A small network was shown many inputs. Here are its activations along a few directions, one row for each input.
Each table varies a few parts of the input and shows all the possible inputs, shuffled.
Descriptions start from the smaller parts, as in this example, which fits no table here: one of 3 separate values, together with either a single point or one of 9 places along a line or (one of 4 places along a line, together with one of 8 places around a ring).
Shared parts are said once, and a part with two or three values counts as separate values.
(in the rows, 128 means zero)

Other details of the inputs vary at random and push rows far along two fixed directions, the same in every table; ignore that.

Rows:
x1: [152 109 145  99 145 133 136  97 145 126 128 104 116]
x2: [151 110 143 101 157 141 127 102 137 117 112 111 132]
x3: [136 140 126 173 116 112 148 133 132 169 134 134 154]
x4: [139 111 123 138 115 143 136  75 128 129 104 119 122]
x5: [154 109 132 104 132 128 128 101 159 127 135  98 113]
x6: [155 119 110 108 137 132 130  89 150 120 137 101 130]
x7: [155 112 135  99 143 146 129  96 129 118 120 111 142]
x8: [128 166 130 173 145 107 129 132 146 150 130 132 145]
x9: [ 93 159 138 138 102 129 114 177  83 122 141 183 130]
x10: [101 148 124 137 115 119 121 206 102 125 125 166 116]
x11: [154 107 116 132 129 128 135 102 140 128  90 117 117]
x12: [112 160 130 151 173 122 134 147 137 159 151 121 143]
x13: [147 149 152 163 148 120 126 142 132 166 125 136 148]
x14: [ 97 141  94 108  80 131 124 147 107  32 124 161 100]
x15: [123 121 138 144 158  99 138 150 122 173 138 123 158]
x16: [142 116 121 109 135 148 142  89 144 116 122 106 149]
x17: [126 102 127 109 133 142 140  76 129 138 119 107 134]
x18: [151 148 143 180 118  99 124 138 143 172 156 118 145]
x19: [128 151 138 171 137 118 132 136 146 157 125 138 152]
x20: [103 103  94 108  97 143 127 167 104  66 102 161  75]
x21: [112 132 133 143 146 111 130 136 108 193 142 129 171]
x22: [136 153 148 168 158 132 122 152 129 171 127 130 133]
x23: [102 143 140 143 143 115 138 159 133 153 148 139 161]
x24: [154 113 132 129 104 124 115 109 155 111 121 103 102]
x25: [136 107 103 115  96 132 135 127 111  87 104 144 112]
x26: [134  95 131 113 139 131 146  96 143 128 113 104 131]
x27: [144 116 139 100 150 152 120  85 119 127 119 116 141]
x28: [157 120 142 129 136 146 130 103 146 125 114 102  92]
x29: [108 152 146 141  96 116 125 161  96 136 153 166 123]
x30: [123 152 129 144 152 111 118 123 132 177 167 130 155]
x31: [160 111 138  97 134 137 140  92 138 126 136 105 127]
x32: [106 118 111 120 111 160 126 139 129  69 106 142  93]
x33: [159 127 113 139 119 128 120  88 149 109 122 103 120]
x34: [130 161 129 179 131 107 112 123 129 167 153 129 148]
x35: [148  98 124 139 123 136 137  95 151 124  96 118 119]
x36: [138 144 137 170 134 116 115 149 151 172 146 116 117]
x37: [134 145 115 140 134 139 119  69 134 106 112 109 128]
x38: [122 133 130 176 138 124 135 148 137 174 126 131 131]
x39: [156 124 118 138 125 126 117  96 162 113 113 107 111]
x40: [142 145 143 156 136 108 129 148 131 172 110 132 148]
x41: [152 123 129 121 122 141 125  86 117 129  91 115 128]
x42: [100 138 131 123 109 110 116 172 111 149 174 165 135]
x43: [147 113 115 130 122 140 131  80 119 134  99 115 121]
x44: [154 110 126  95 132 135 136 102 129 128 107 100 146]
x45: [ 67 153 110 108 112 110 125 204 108  83 155 193 125]
x46: [134 127 126 135 123 153 127  72 132 114 107 119 135]
x47: [143 131 112 107 147 136 135  84 146 109 127 105 140]
x48: [ 92 139 127 121 113 115 118 204 121 131 169 157 108]
x49: [123 127 133 143 133 113 152 135 128 175 148 121 164]
x50: [155 124 124 117 110 133 132 110 121 110  99 116 126]
x51: [124 124 112 119  92 144 132 121 123  73 110 139 122]
x52: [100 104 128  76 125 154 113 166 104  62 120 148  96]
x53: [ 65 136 107 106 106 119 111 226 103  85 166 191  98]
x54: [ 97 126 136 152 158 103 131 183 106 171 145 129 145]
x55: [107 133  97 118 117 147 122 138 126  56 109 138  81]
x56: [127 136 150 134 154 104 130 155 126 173 129 122 162]
x57: [139 116 116 102 141 127 125 109 150 112 134 113 115]
x58: [140 119 131 128  99 129 110  99 130 116 127 115 108]
x59: [152 152 155 164 122 110 139 129 130 171 147 120 142]
x60: [106 145 145 130 133 112 123 154 101 177 138 143 169]
x61: [132 141 158 137 150 117 129 124 118 184 164 133 153]
x62: [ 96 140 142 122  85 111 127 202 103  94 145 191  96]
x63: [166 125 132 128 125 147 128  96 129 114 105 113 131]
x64: [109 105 124  79 126 137 117 150 112  88 102 113 110]
x65: [ 83 134 101  78 110 140 120 130 104  58 135 161 114]
x66: [124  90 128 118 149 144 141 101 138 127 111  93 116]
x67: [130 144 135 137 118 102 130 163 136 170 177 135 151]
x68: [130 158 127 181 149 113 113 151 147 168 144 123 125]
x69: [125 118 127 106 138 152 132  76 134 122 120 114 144]
x70: [124 110 132 115 156 155 134 100 146 119 113  95 129]
x71: [108  95 102  79  96 129 137 155  97  74 124 152 116]
x72: [116 108 133  82 126 145 129 142 120  87 133 130  86]
Each input here is: one of 2 separate values, together with one of 4 places along a line, together with one of 9 places around a ring.
Changing only the choice among 2 separate values turns x36 into x48. The same change can be made to x8. Which row results?
> x45
Changing only the choice among 2 separate values turns x69 into x46. The same change can be made to x30. Which row results?
> x34
Change only the place on the ring of 9 in x6. List by row number the other rows that result.
> x7, x16, x31, x44, x47, x49, x67, x71
Change only the choice among 2 separate values in x7. List by row number the other rows that result.
> x63
A walk changes only the place on the line of 4. It starts at x10 and steps to x40. List the rest of the walk in order.
> x50, x41
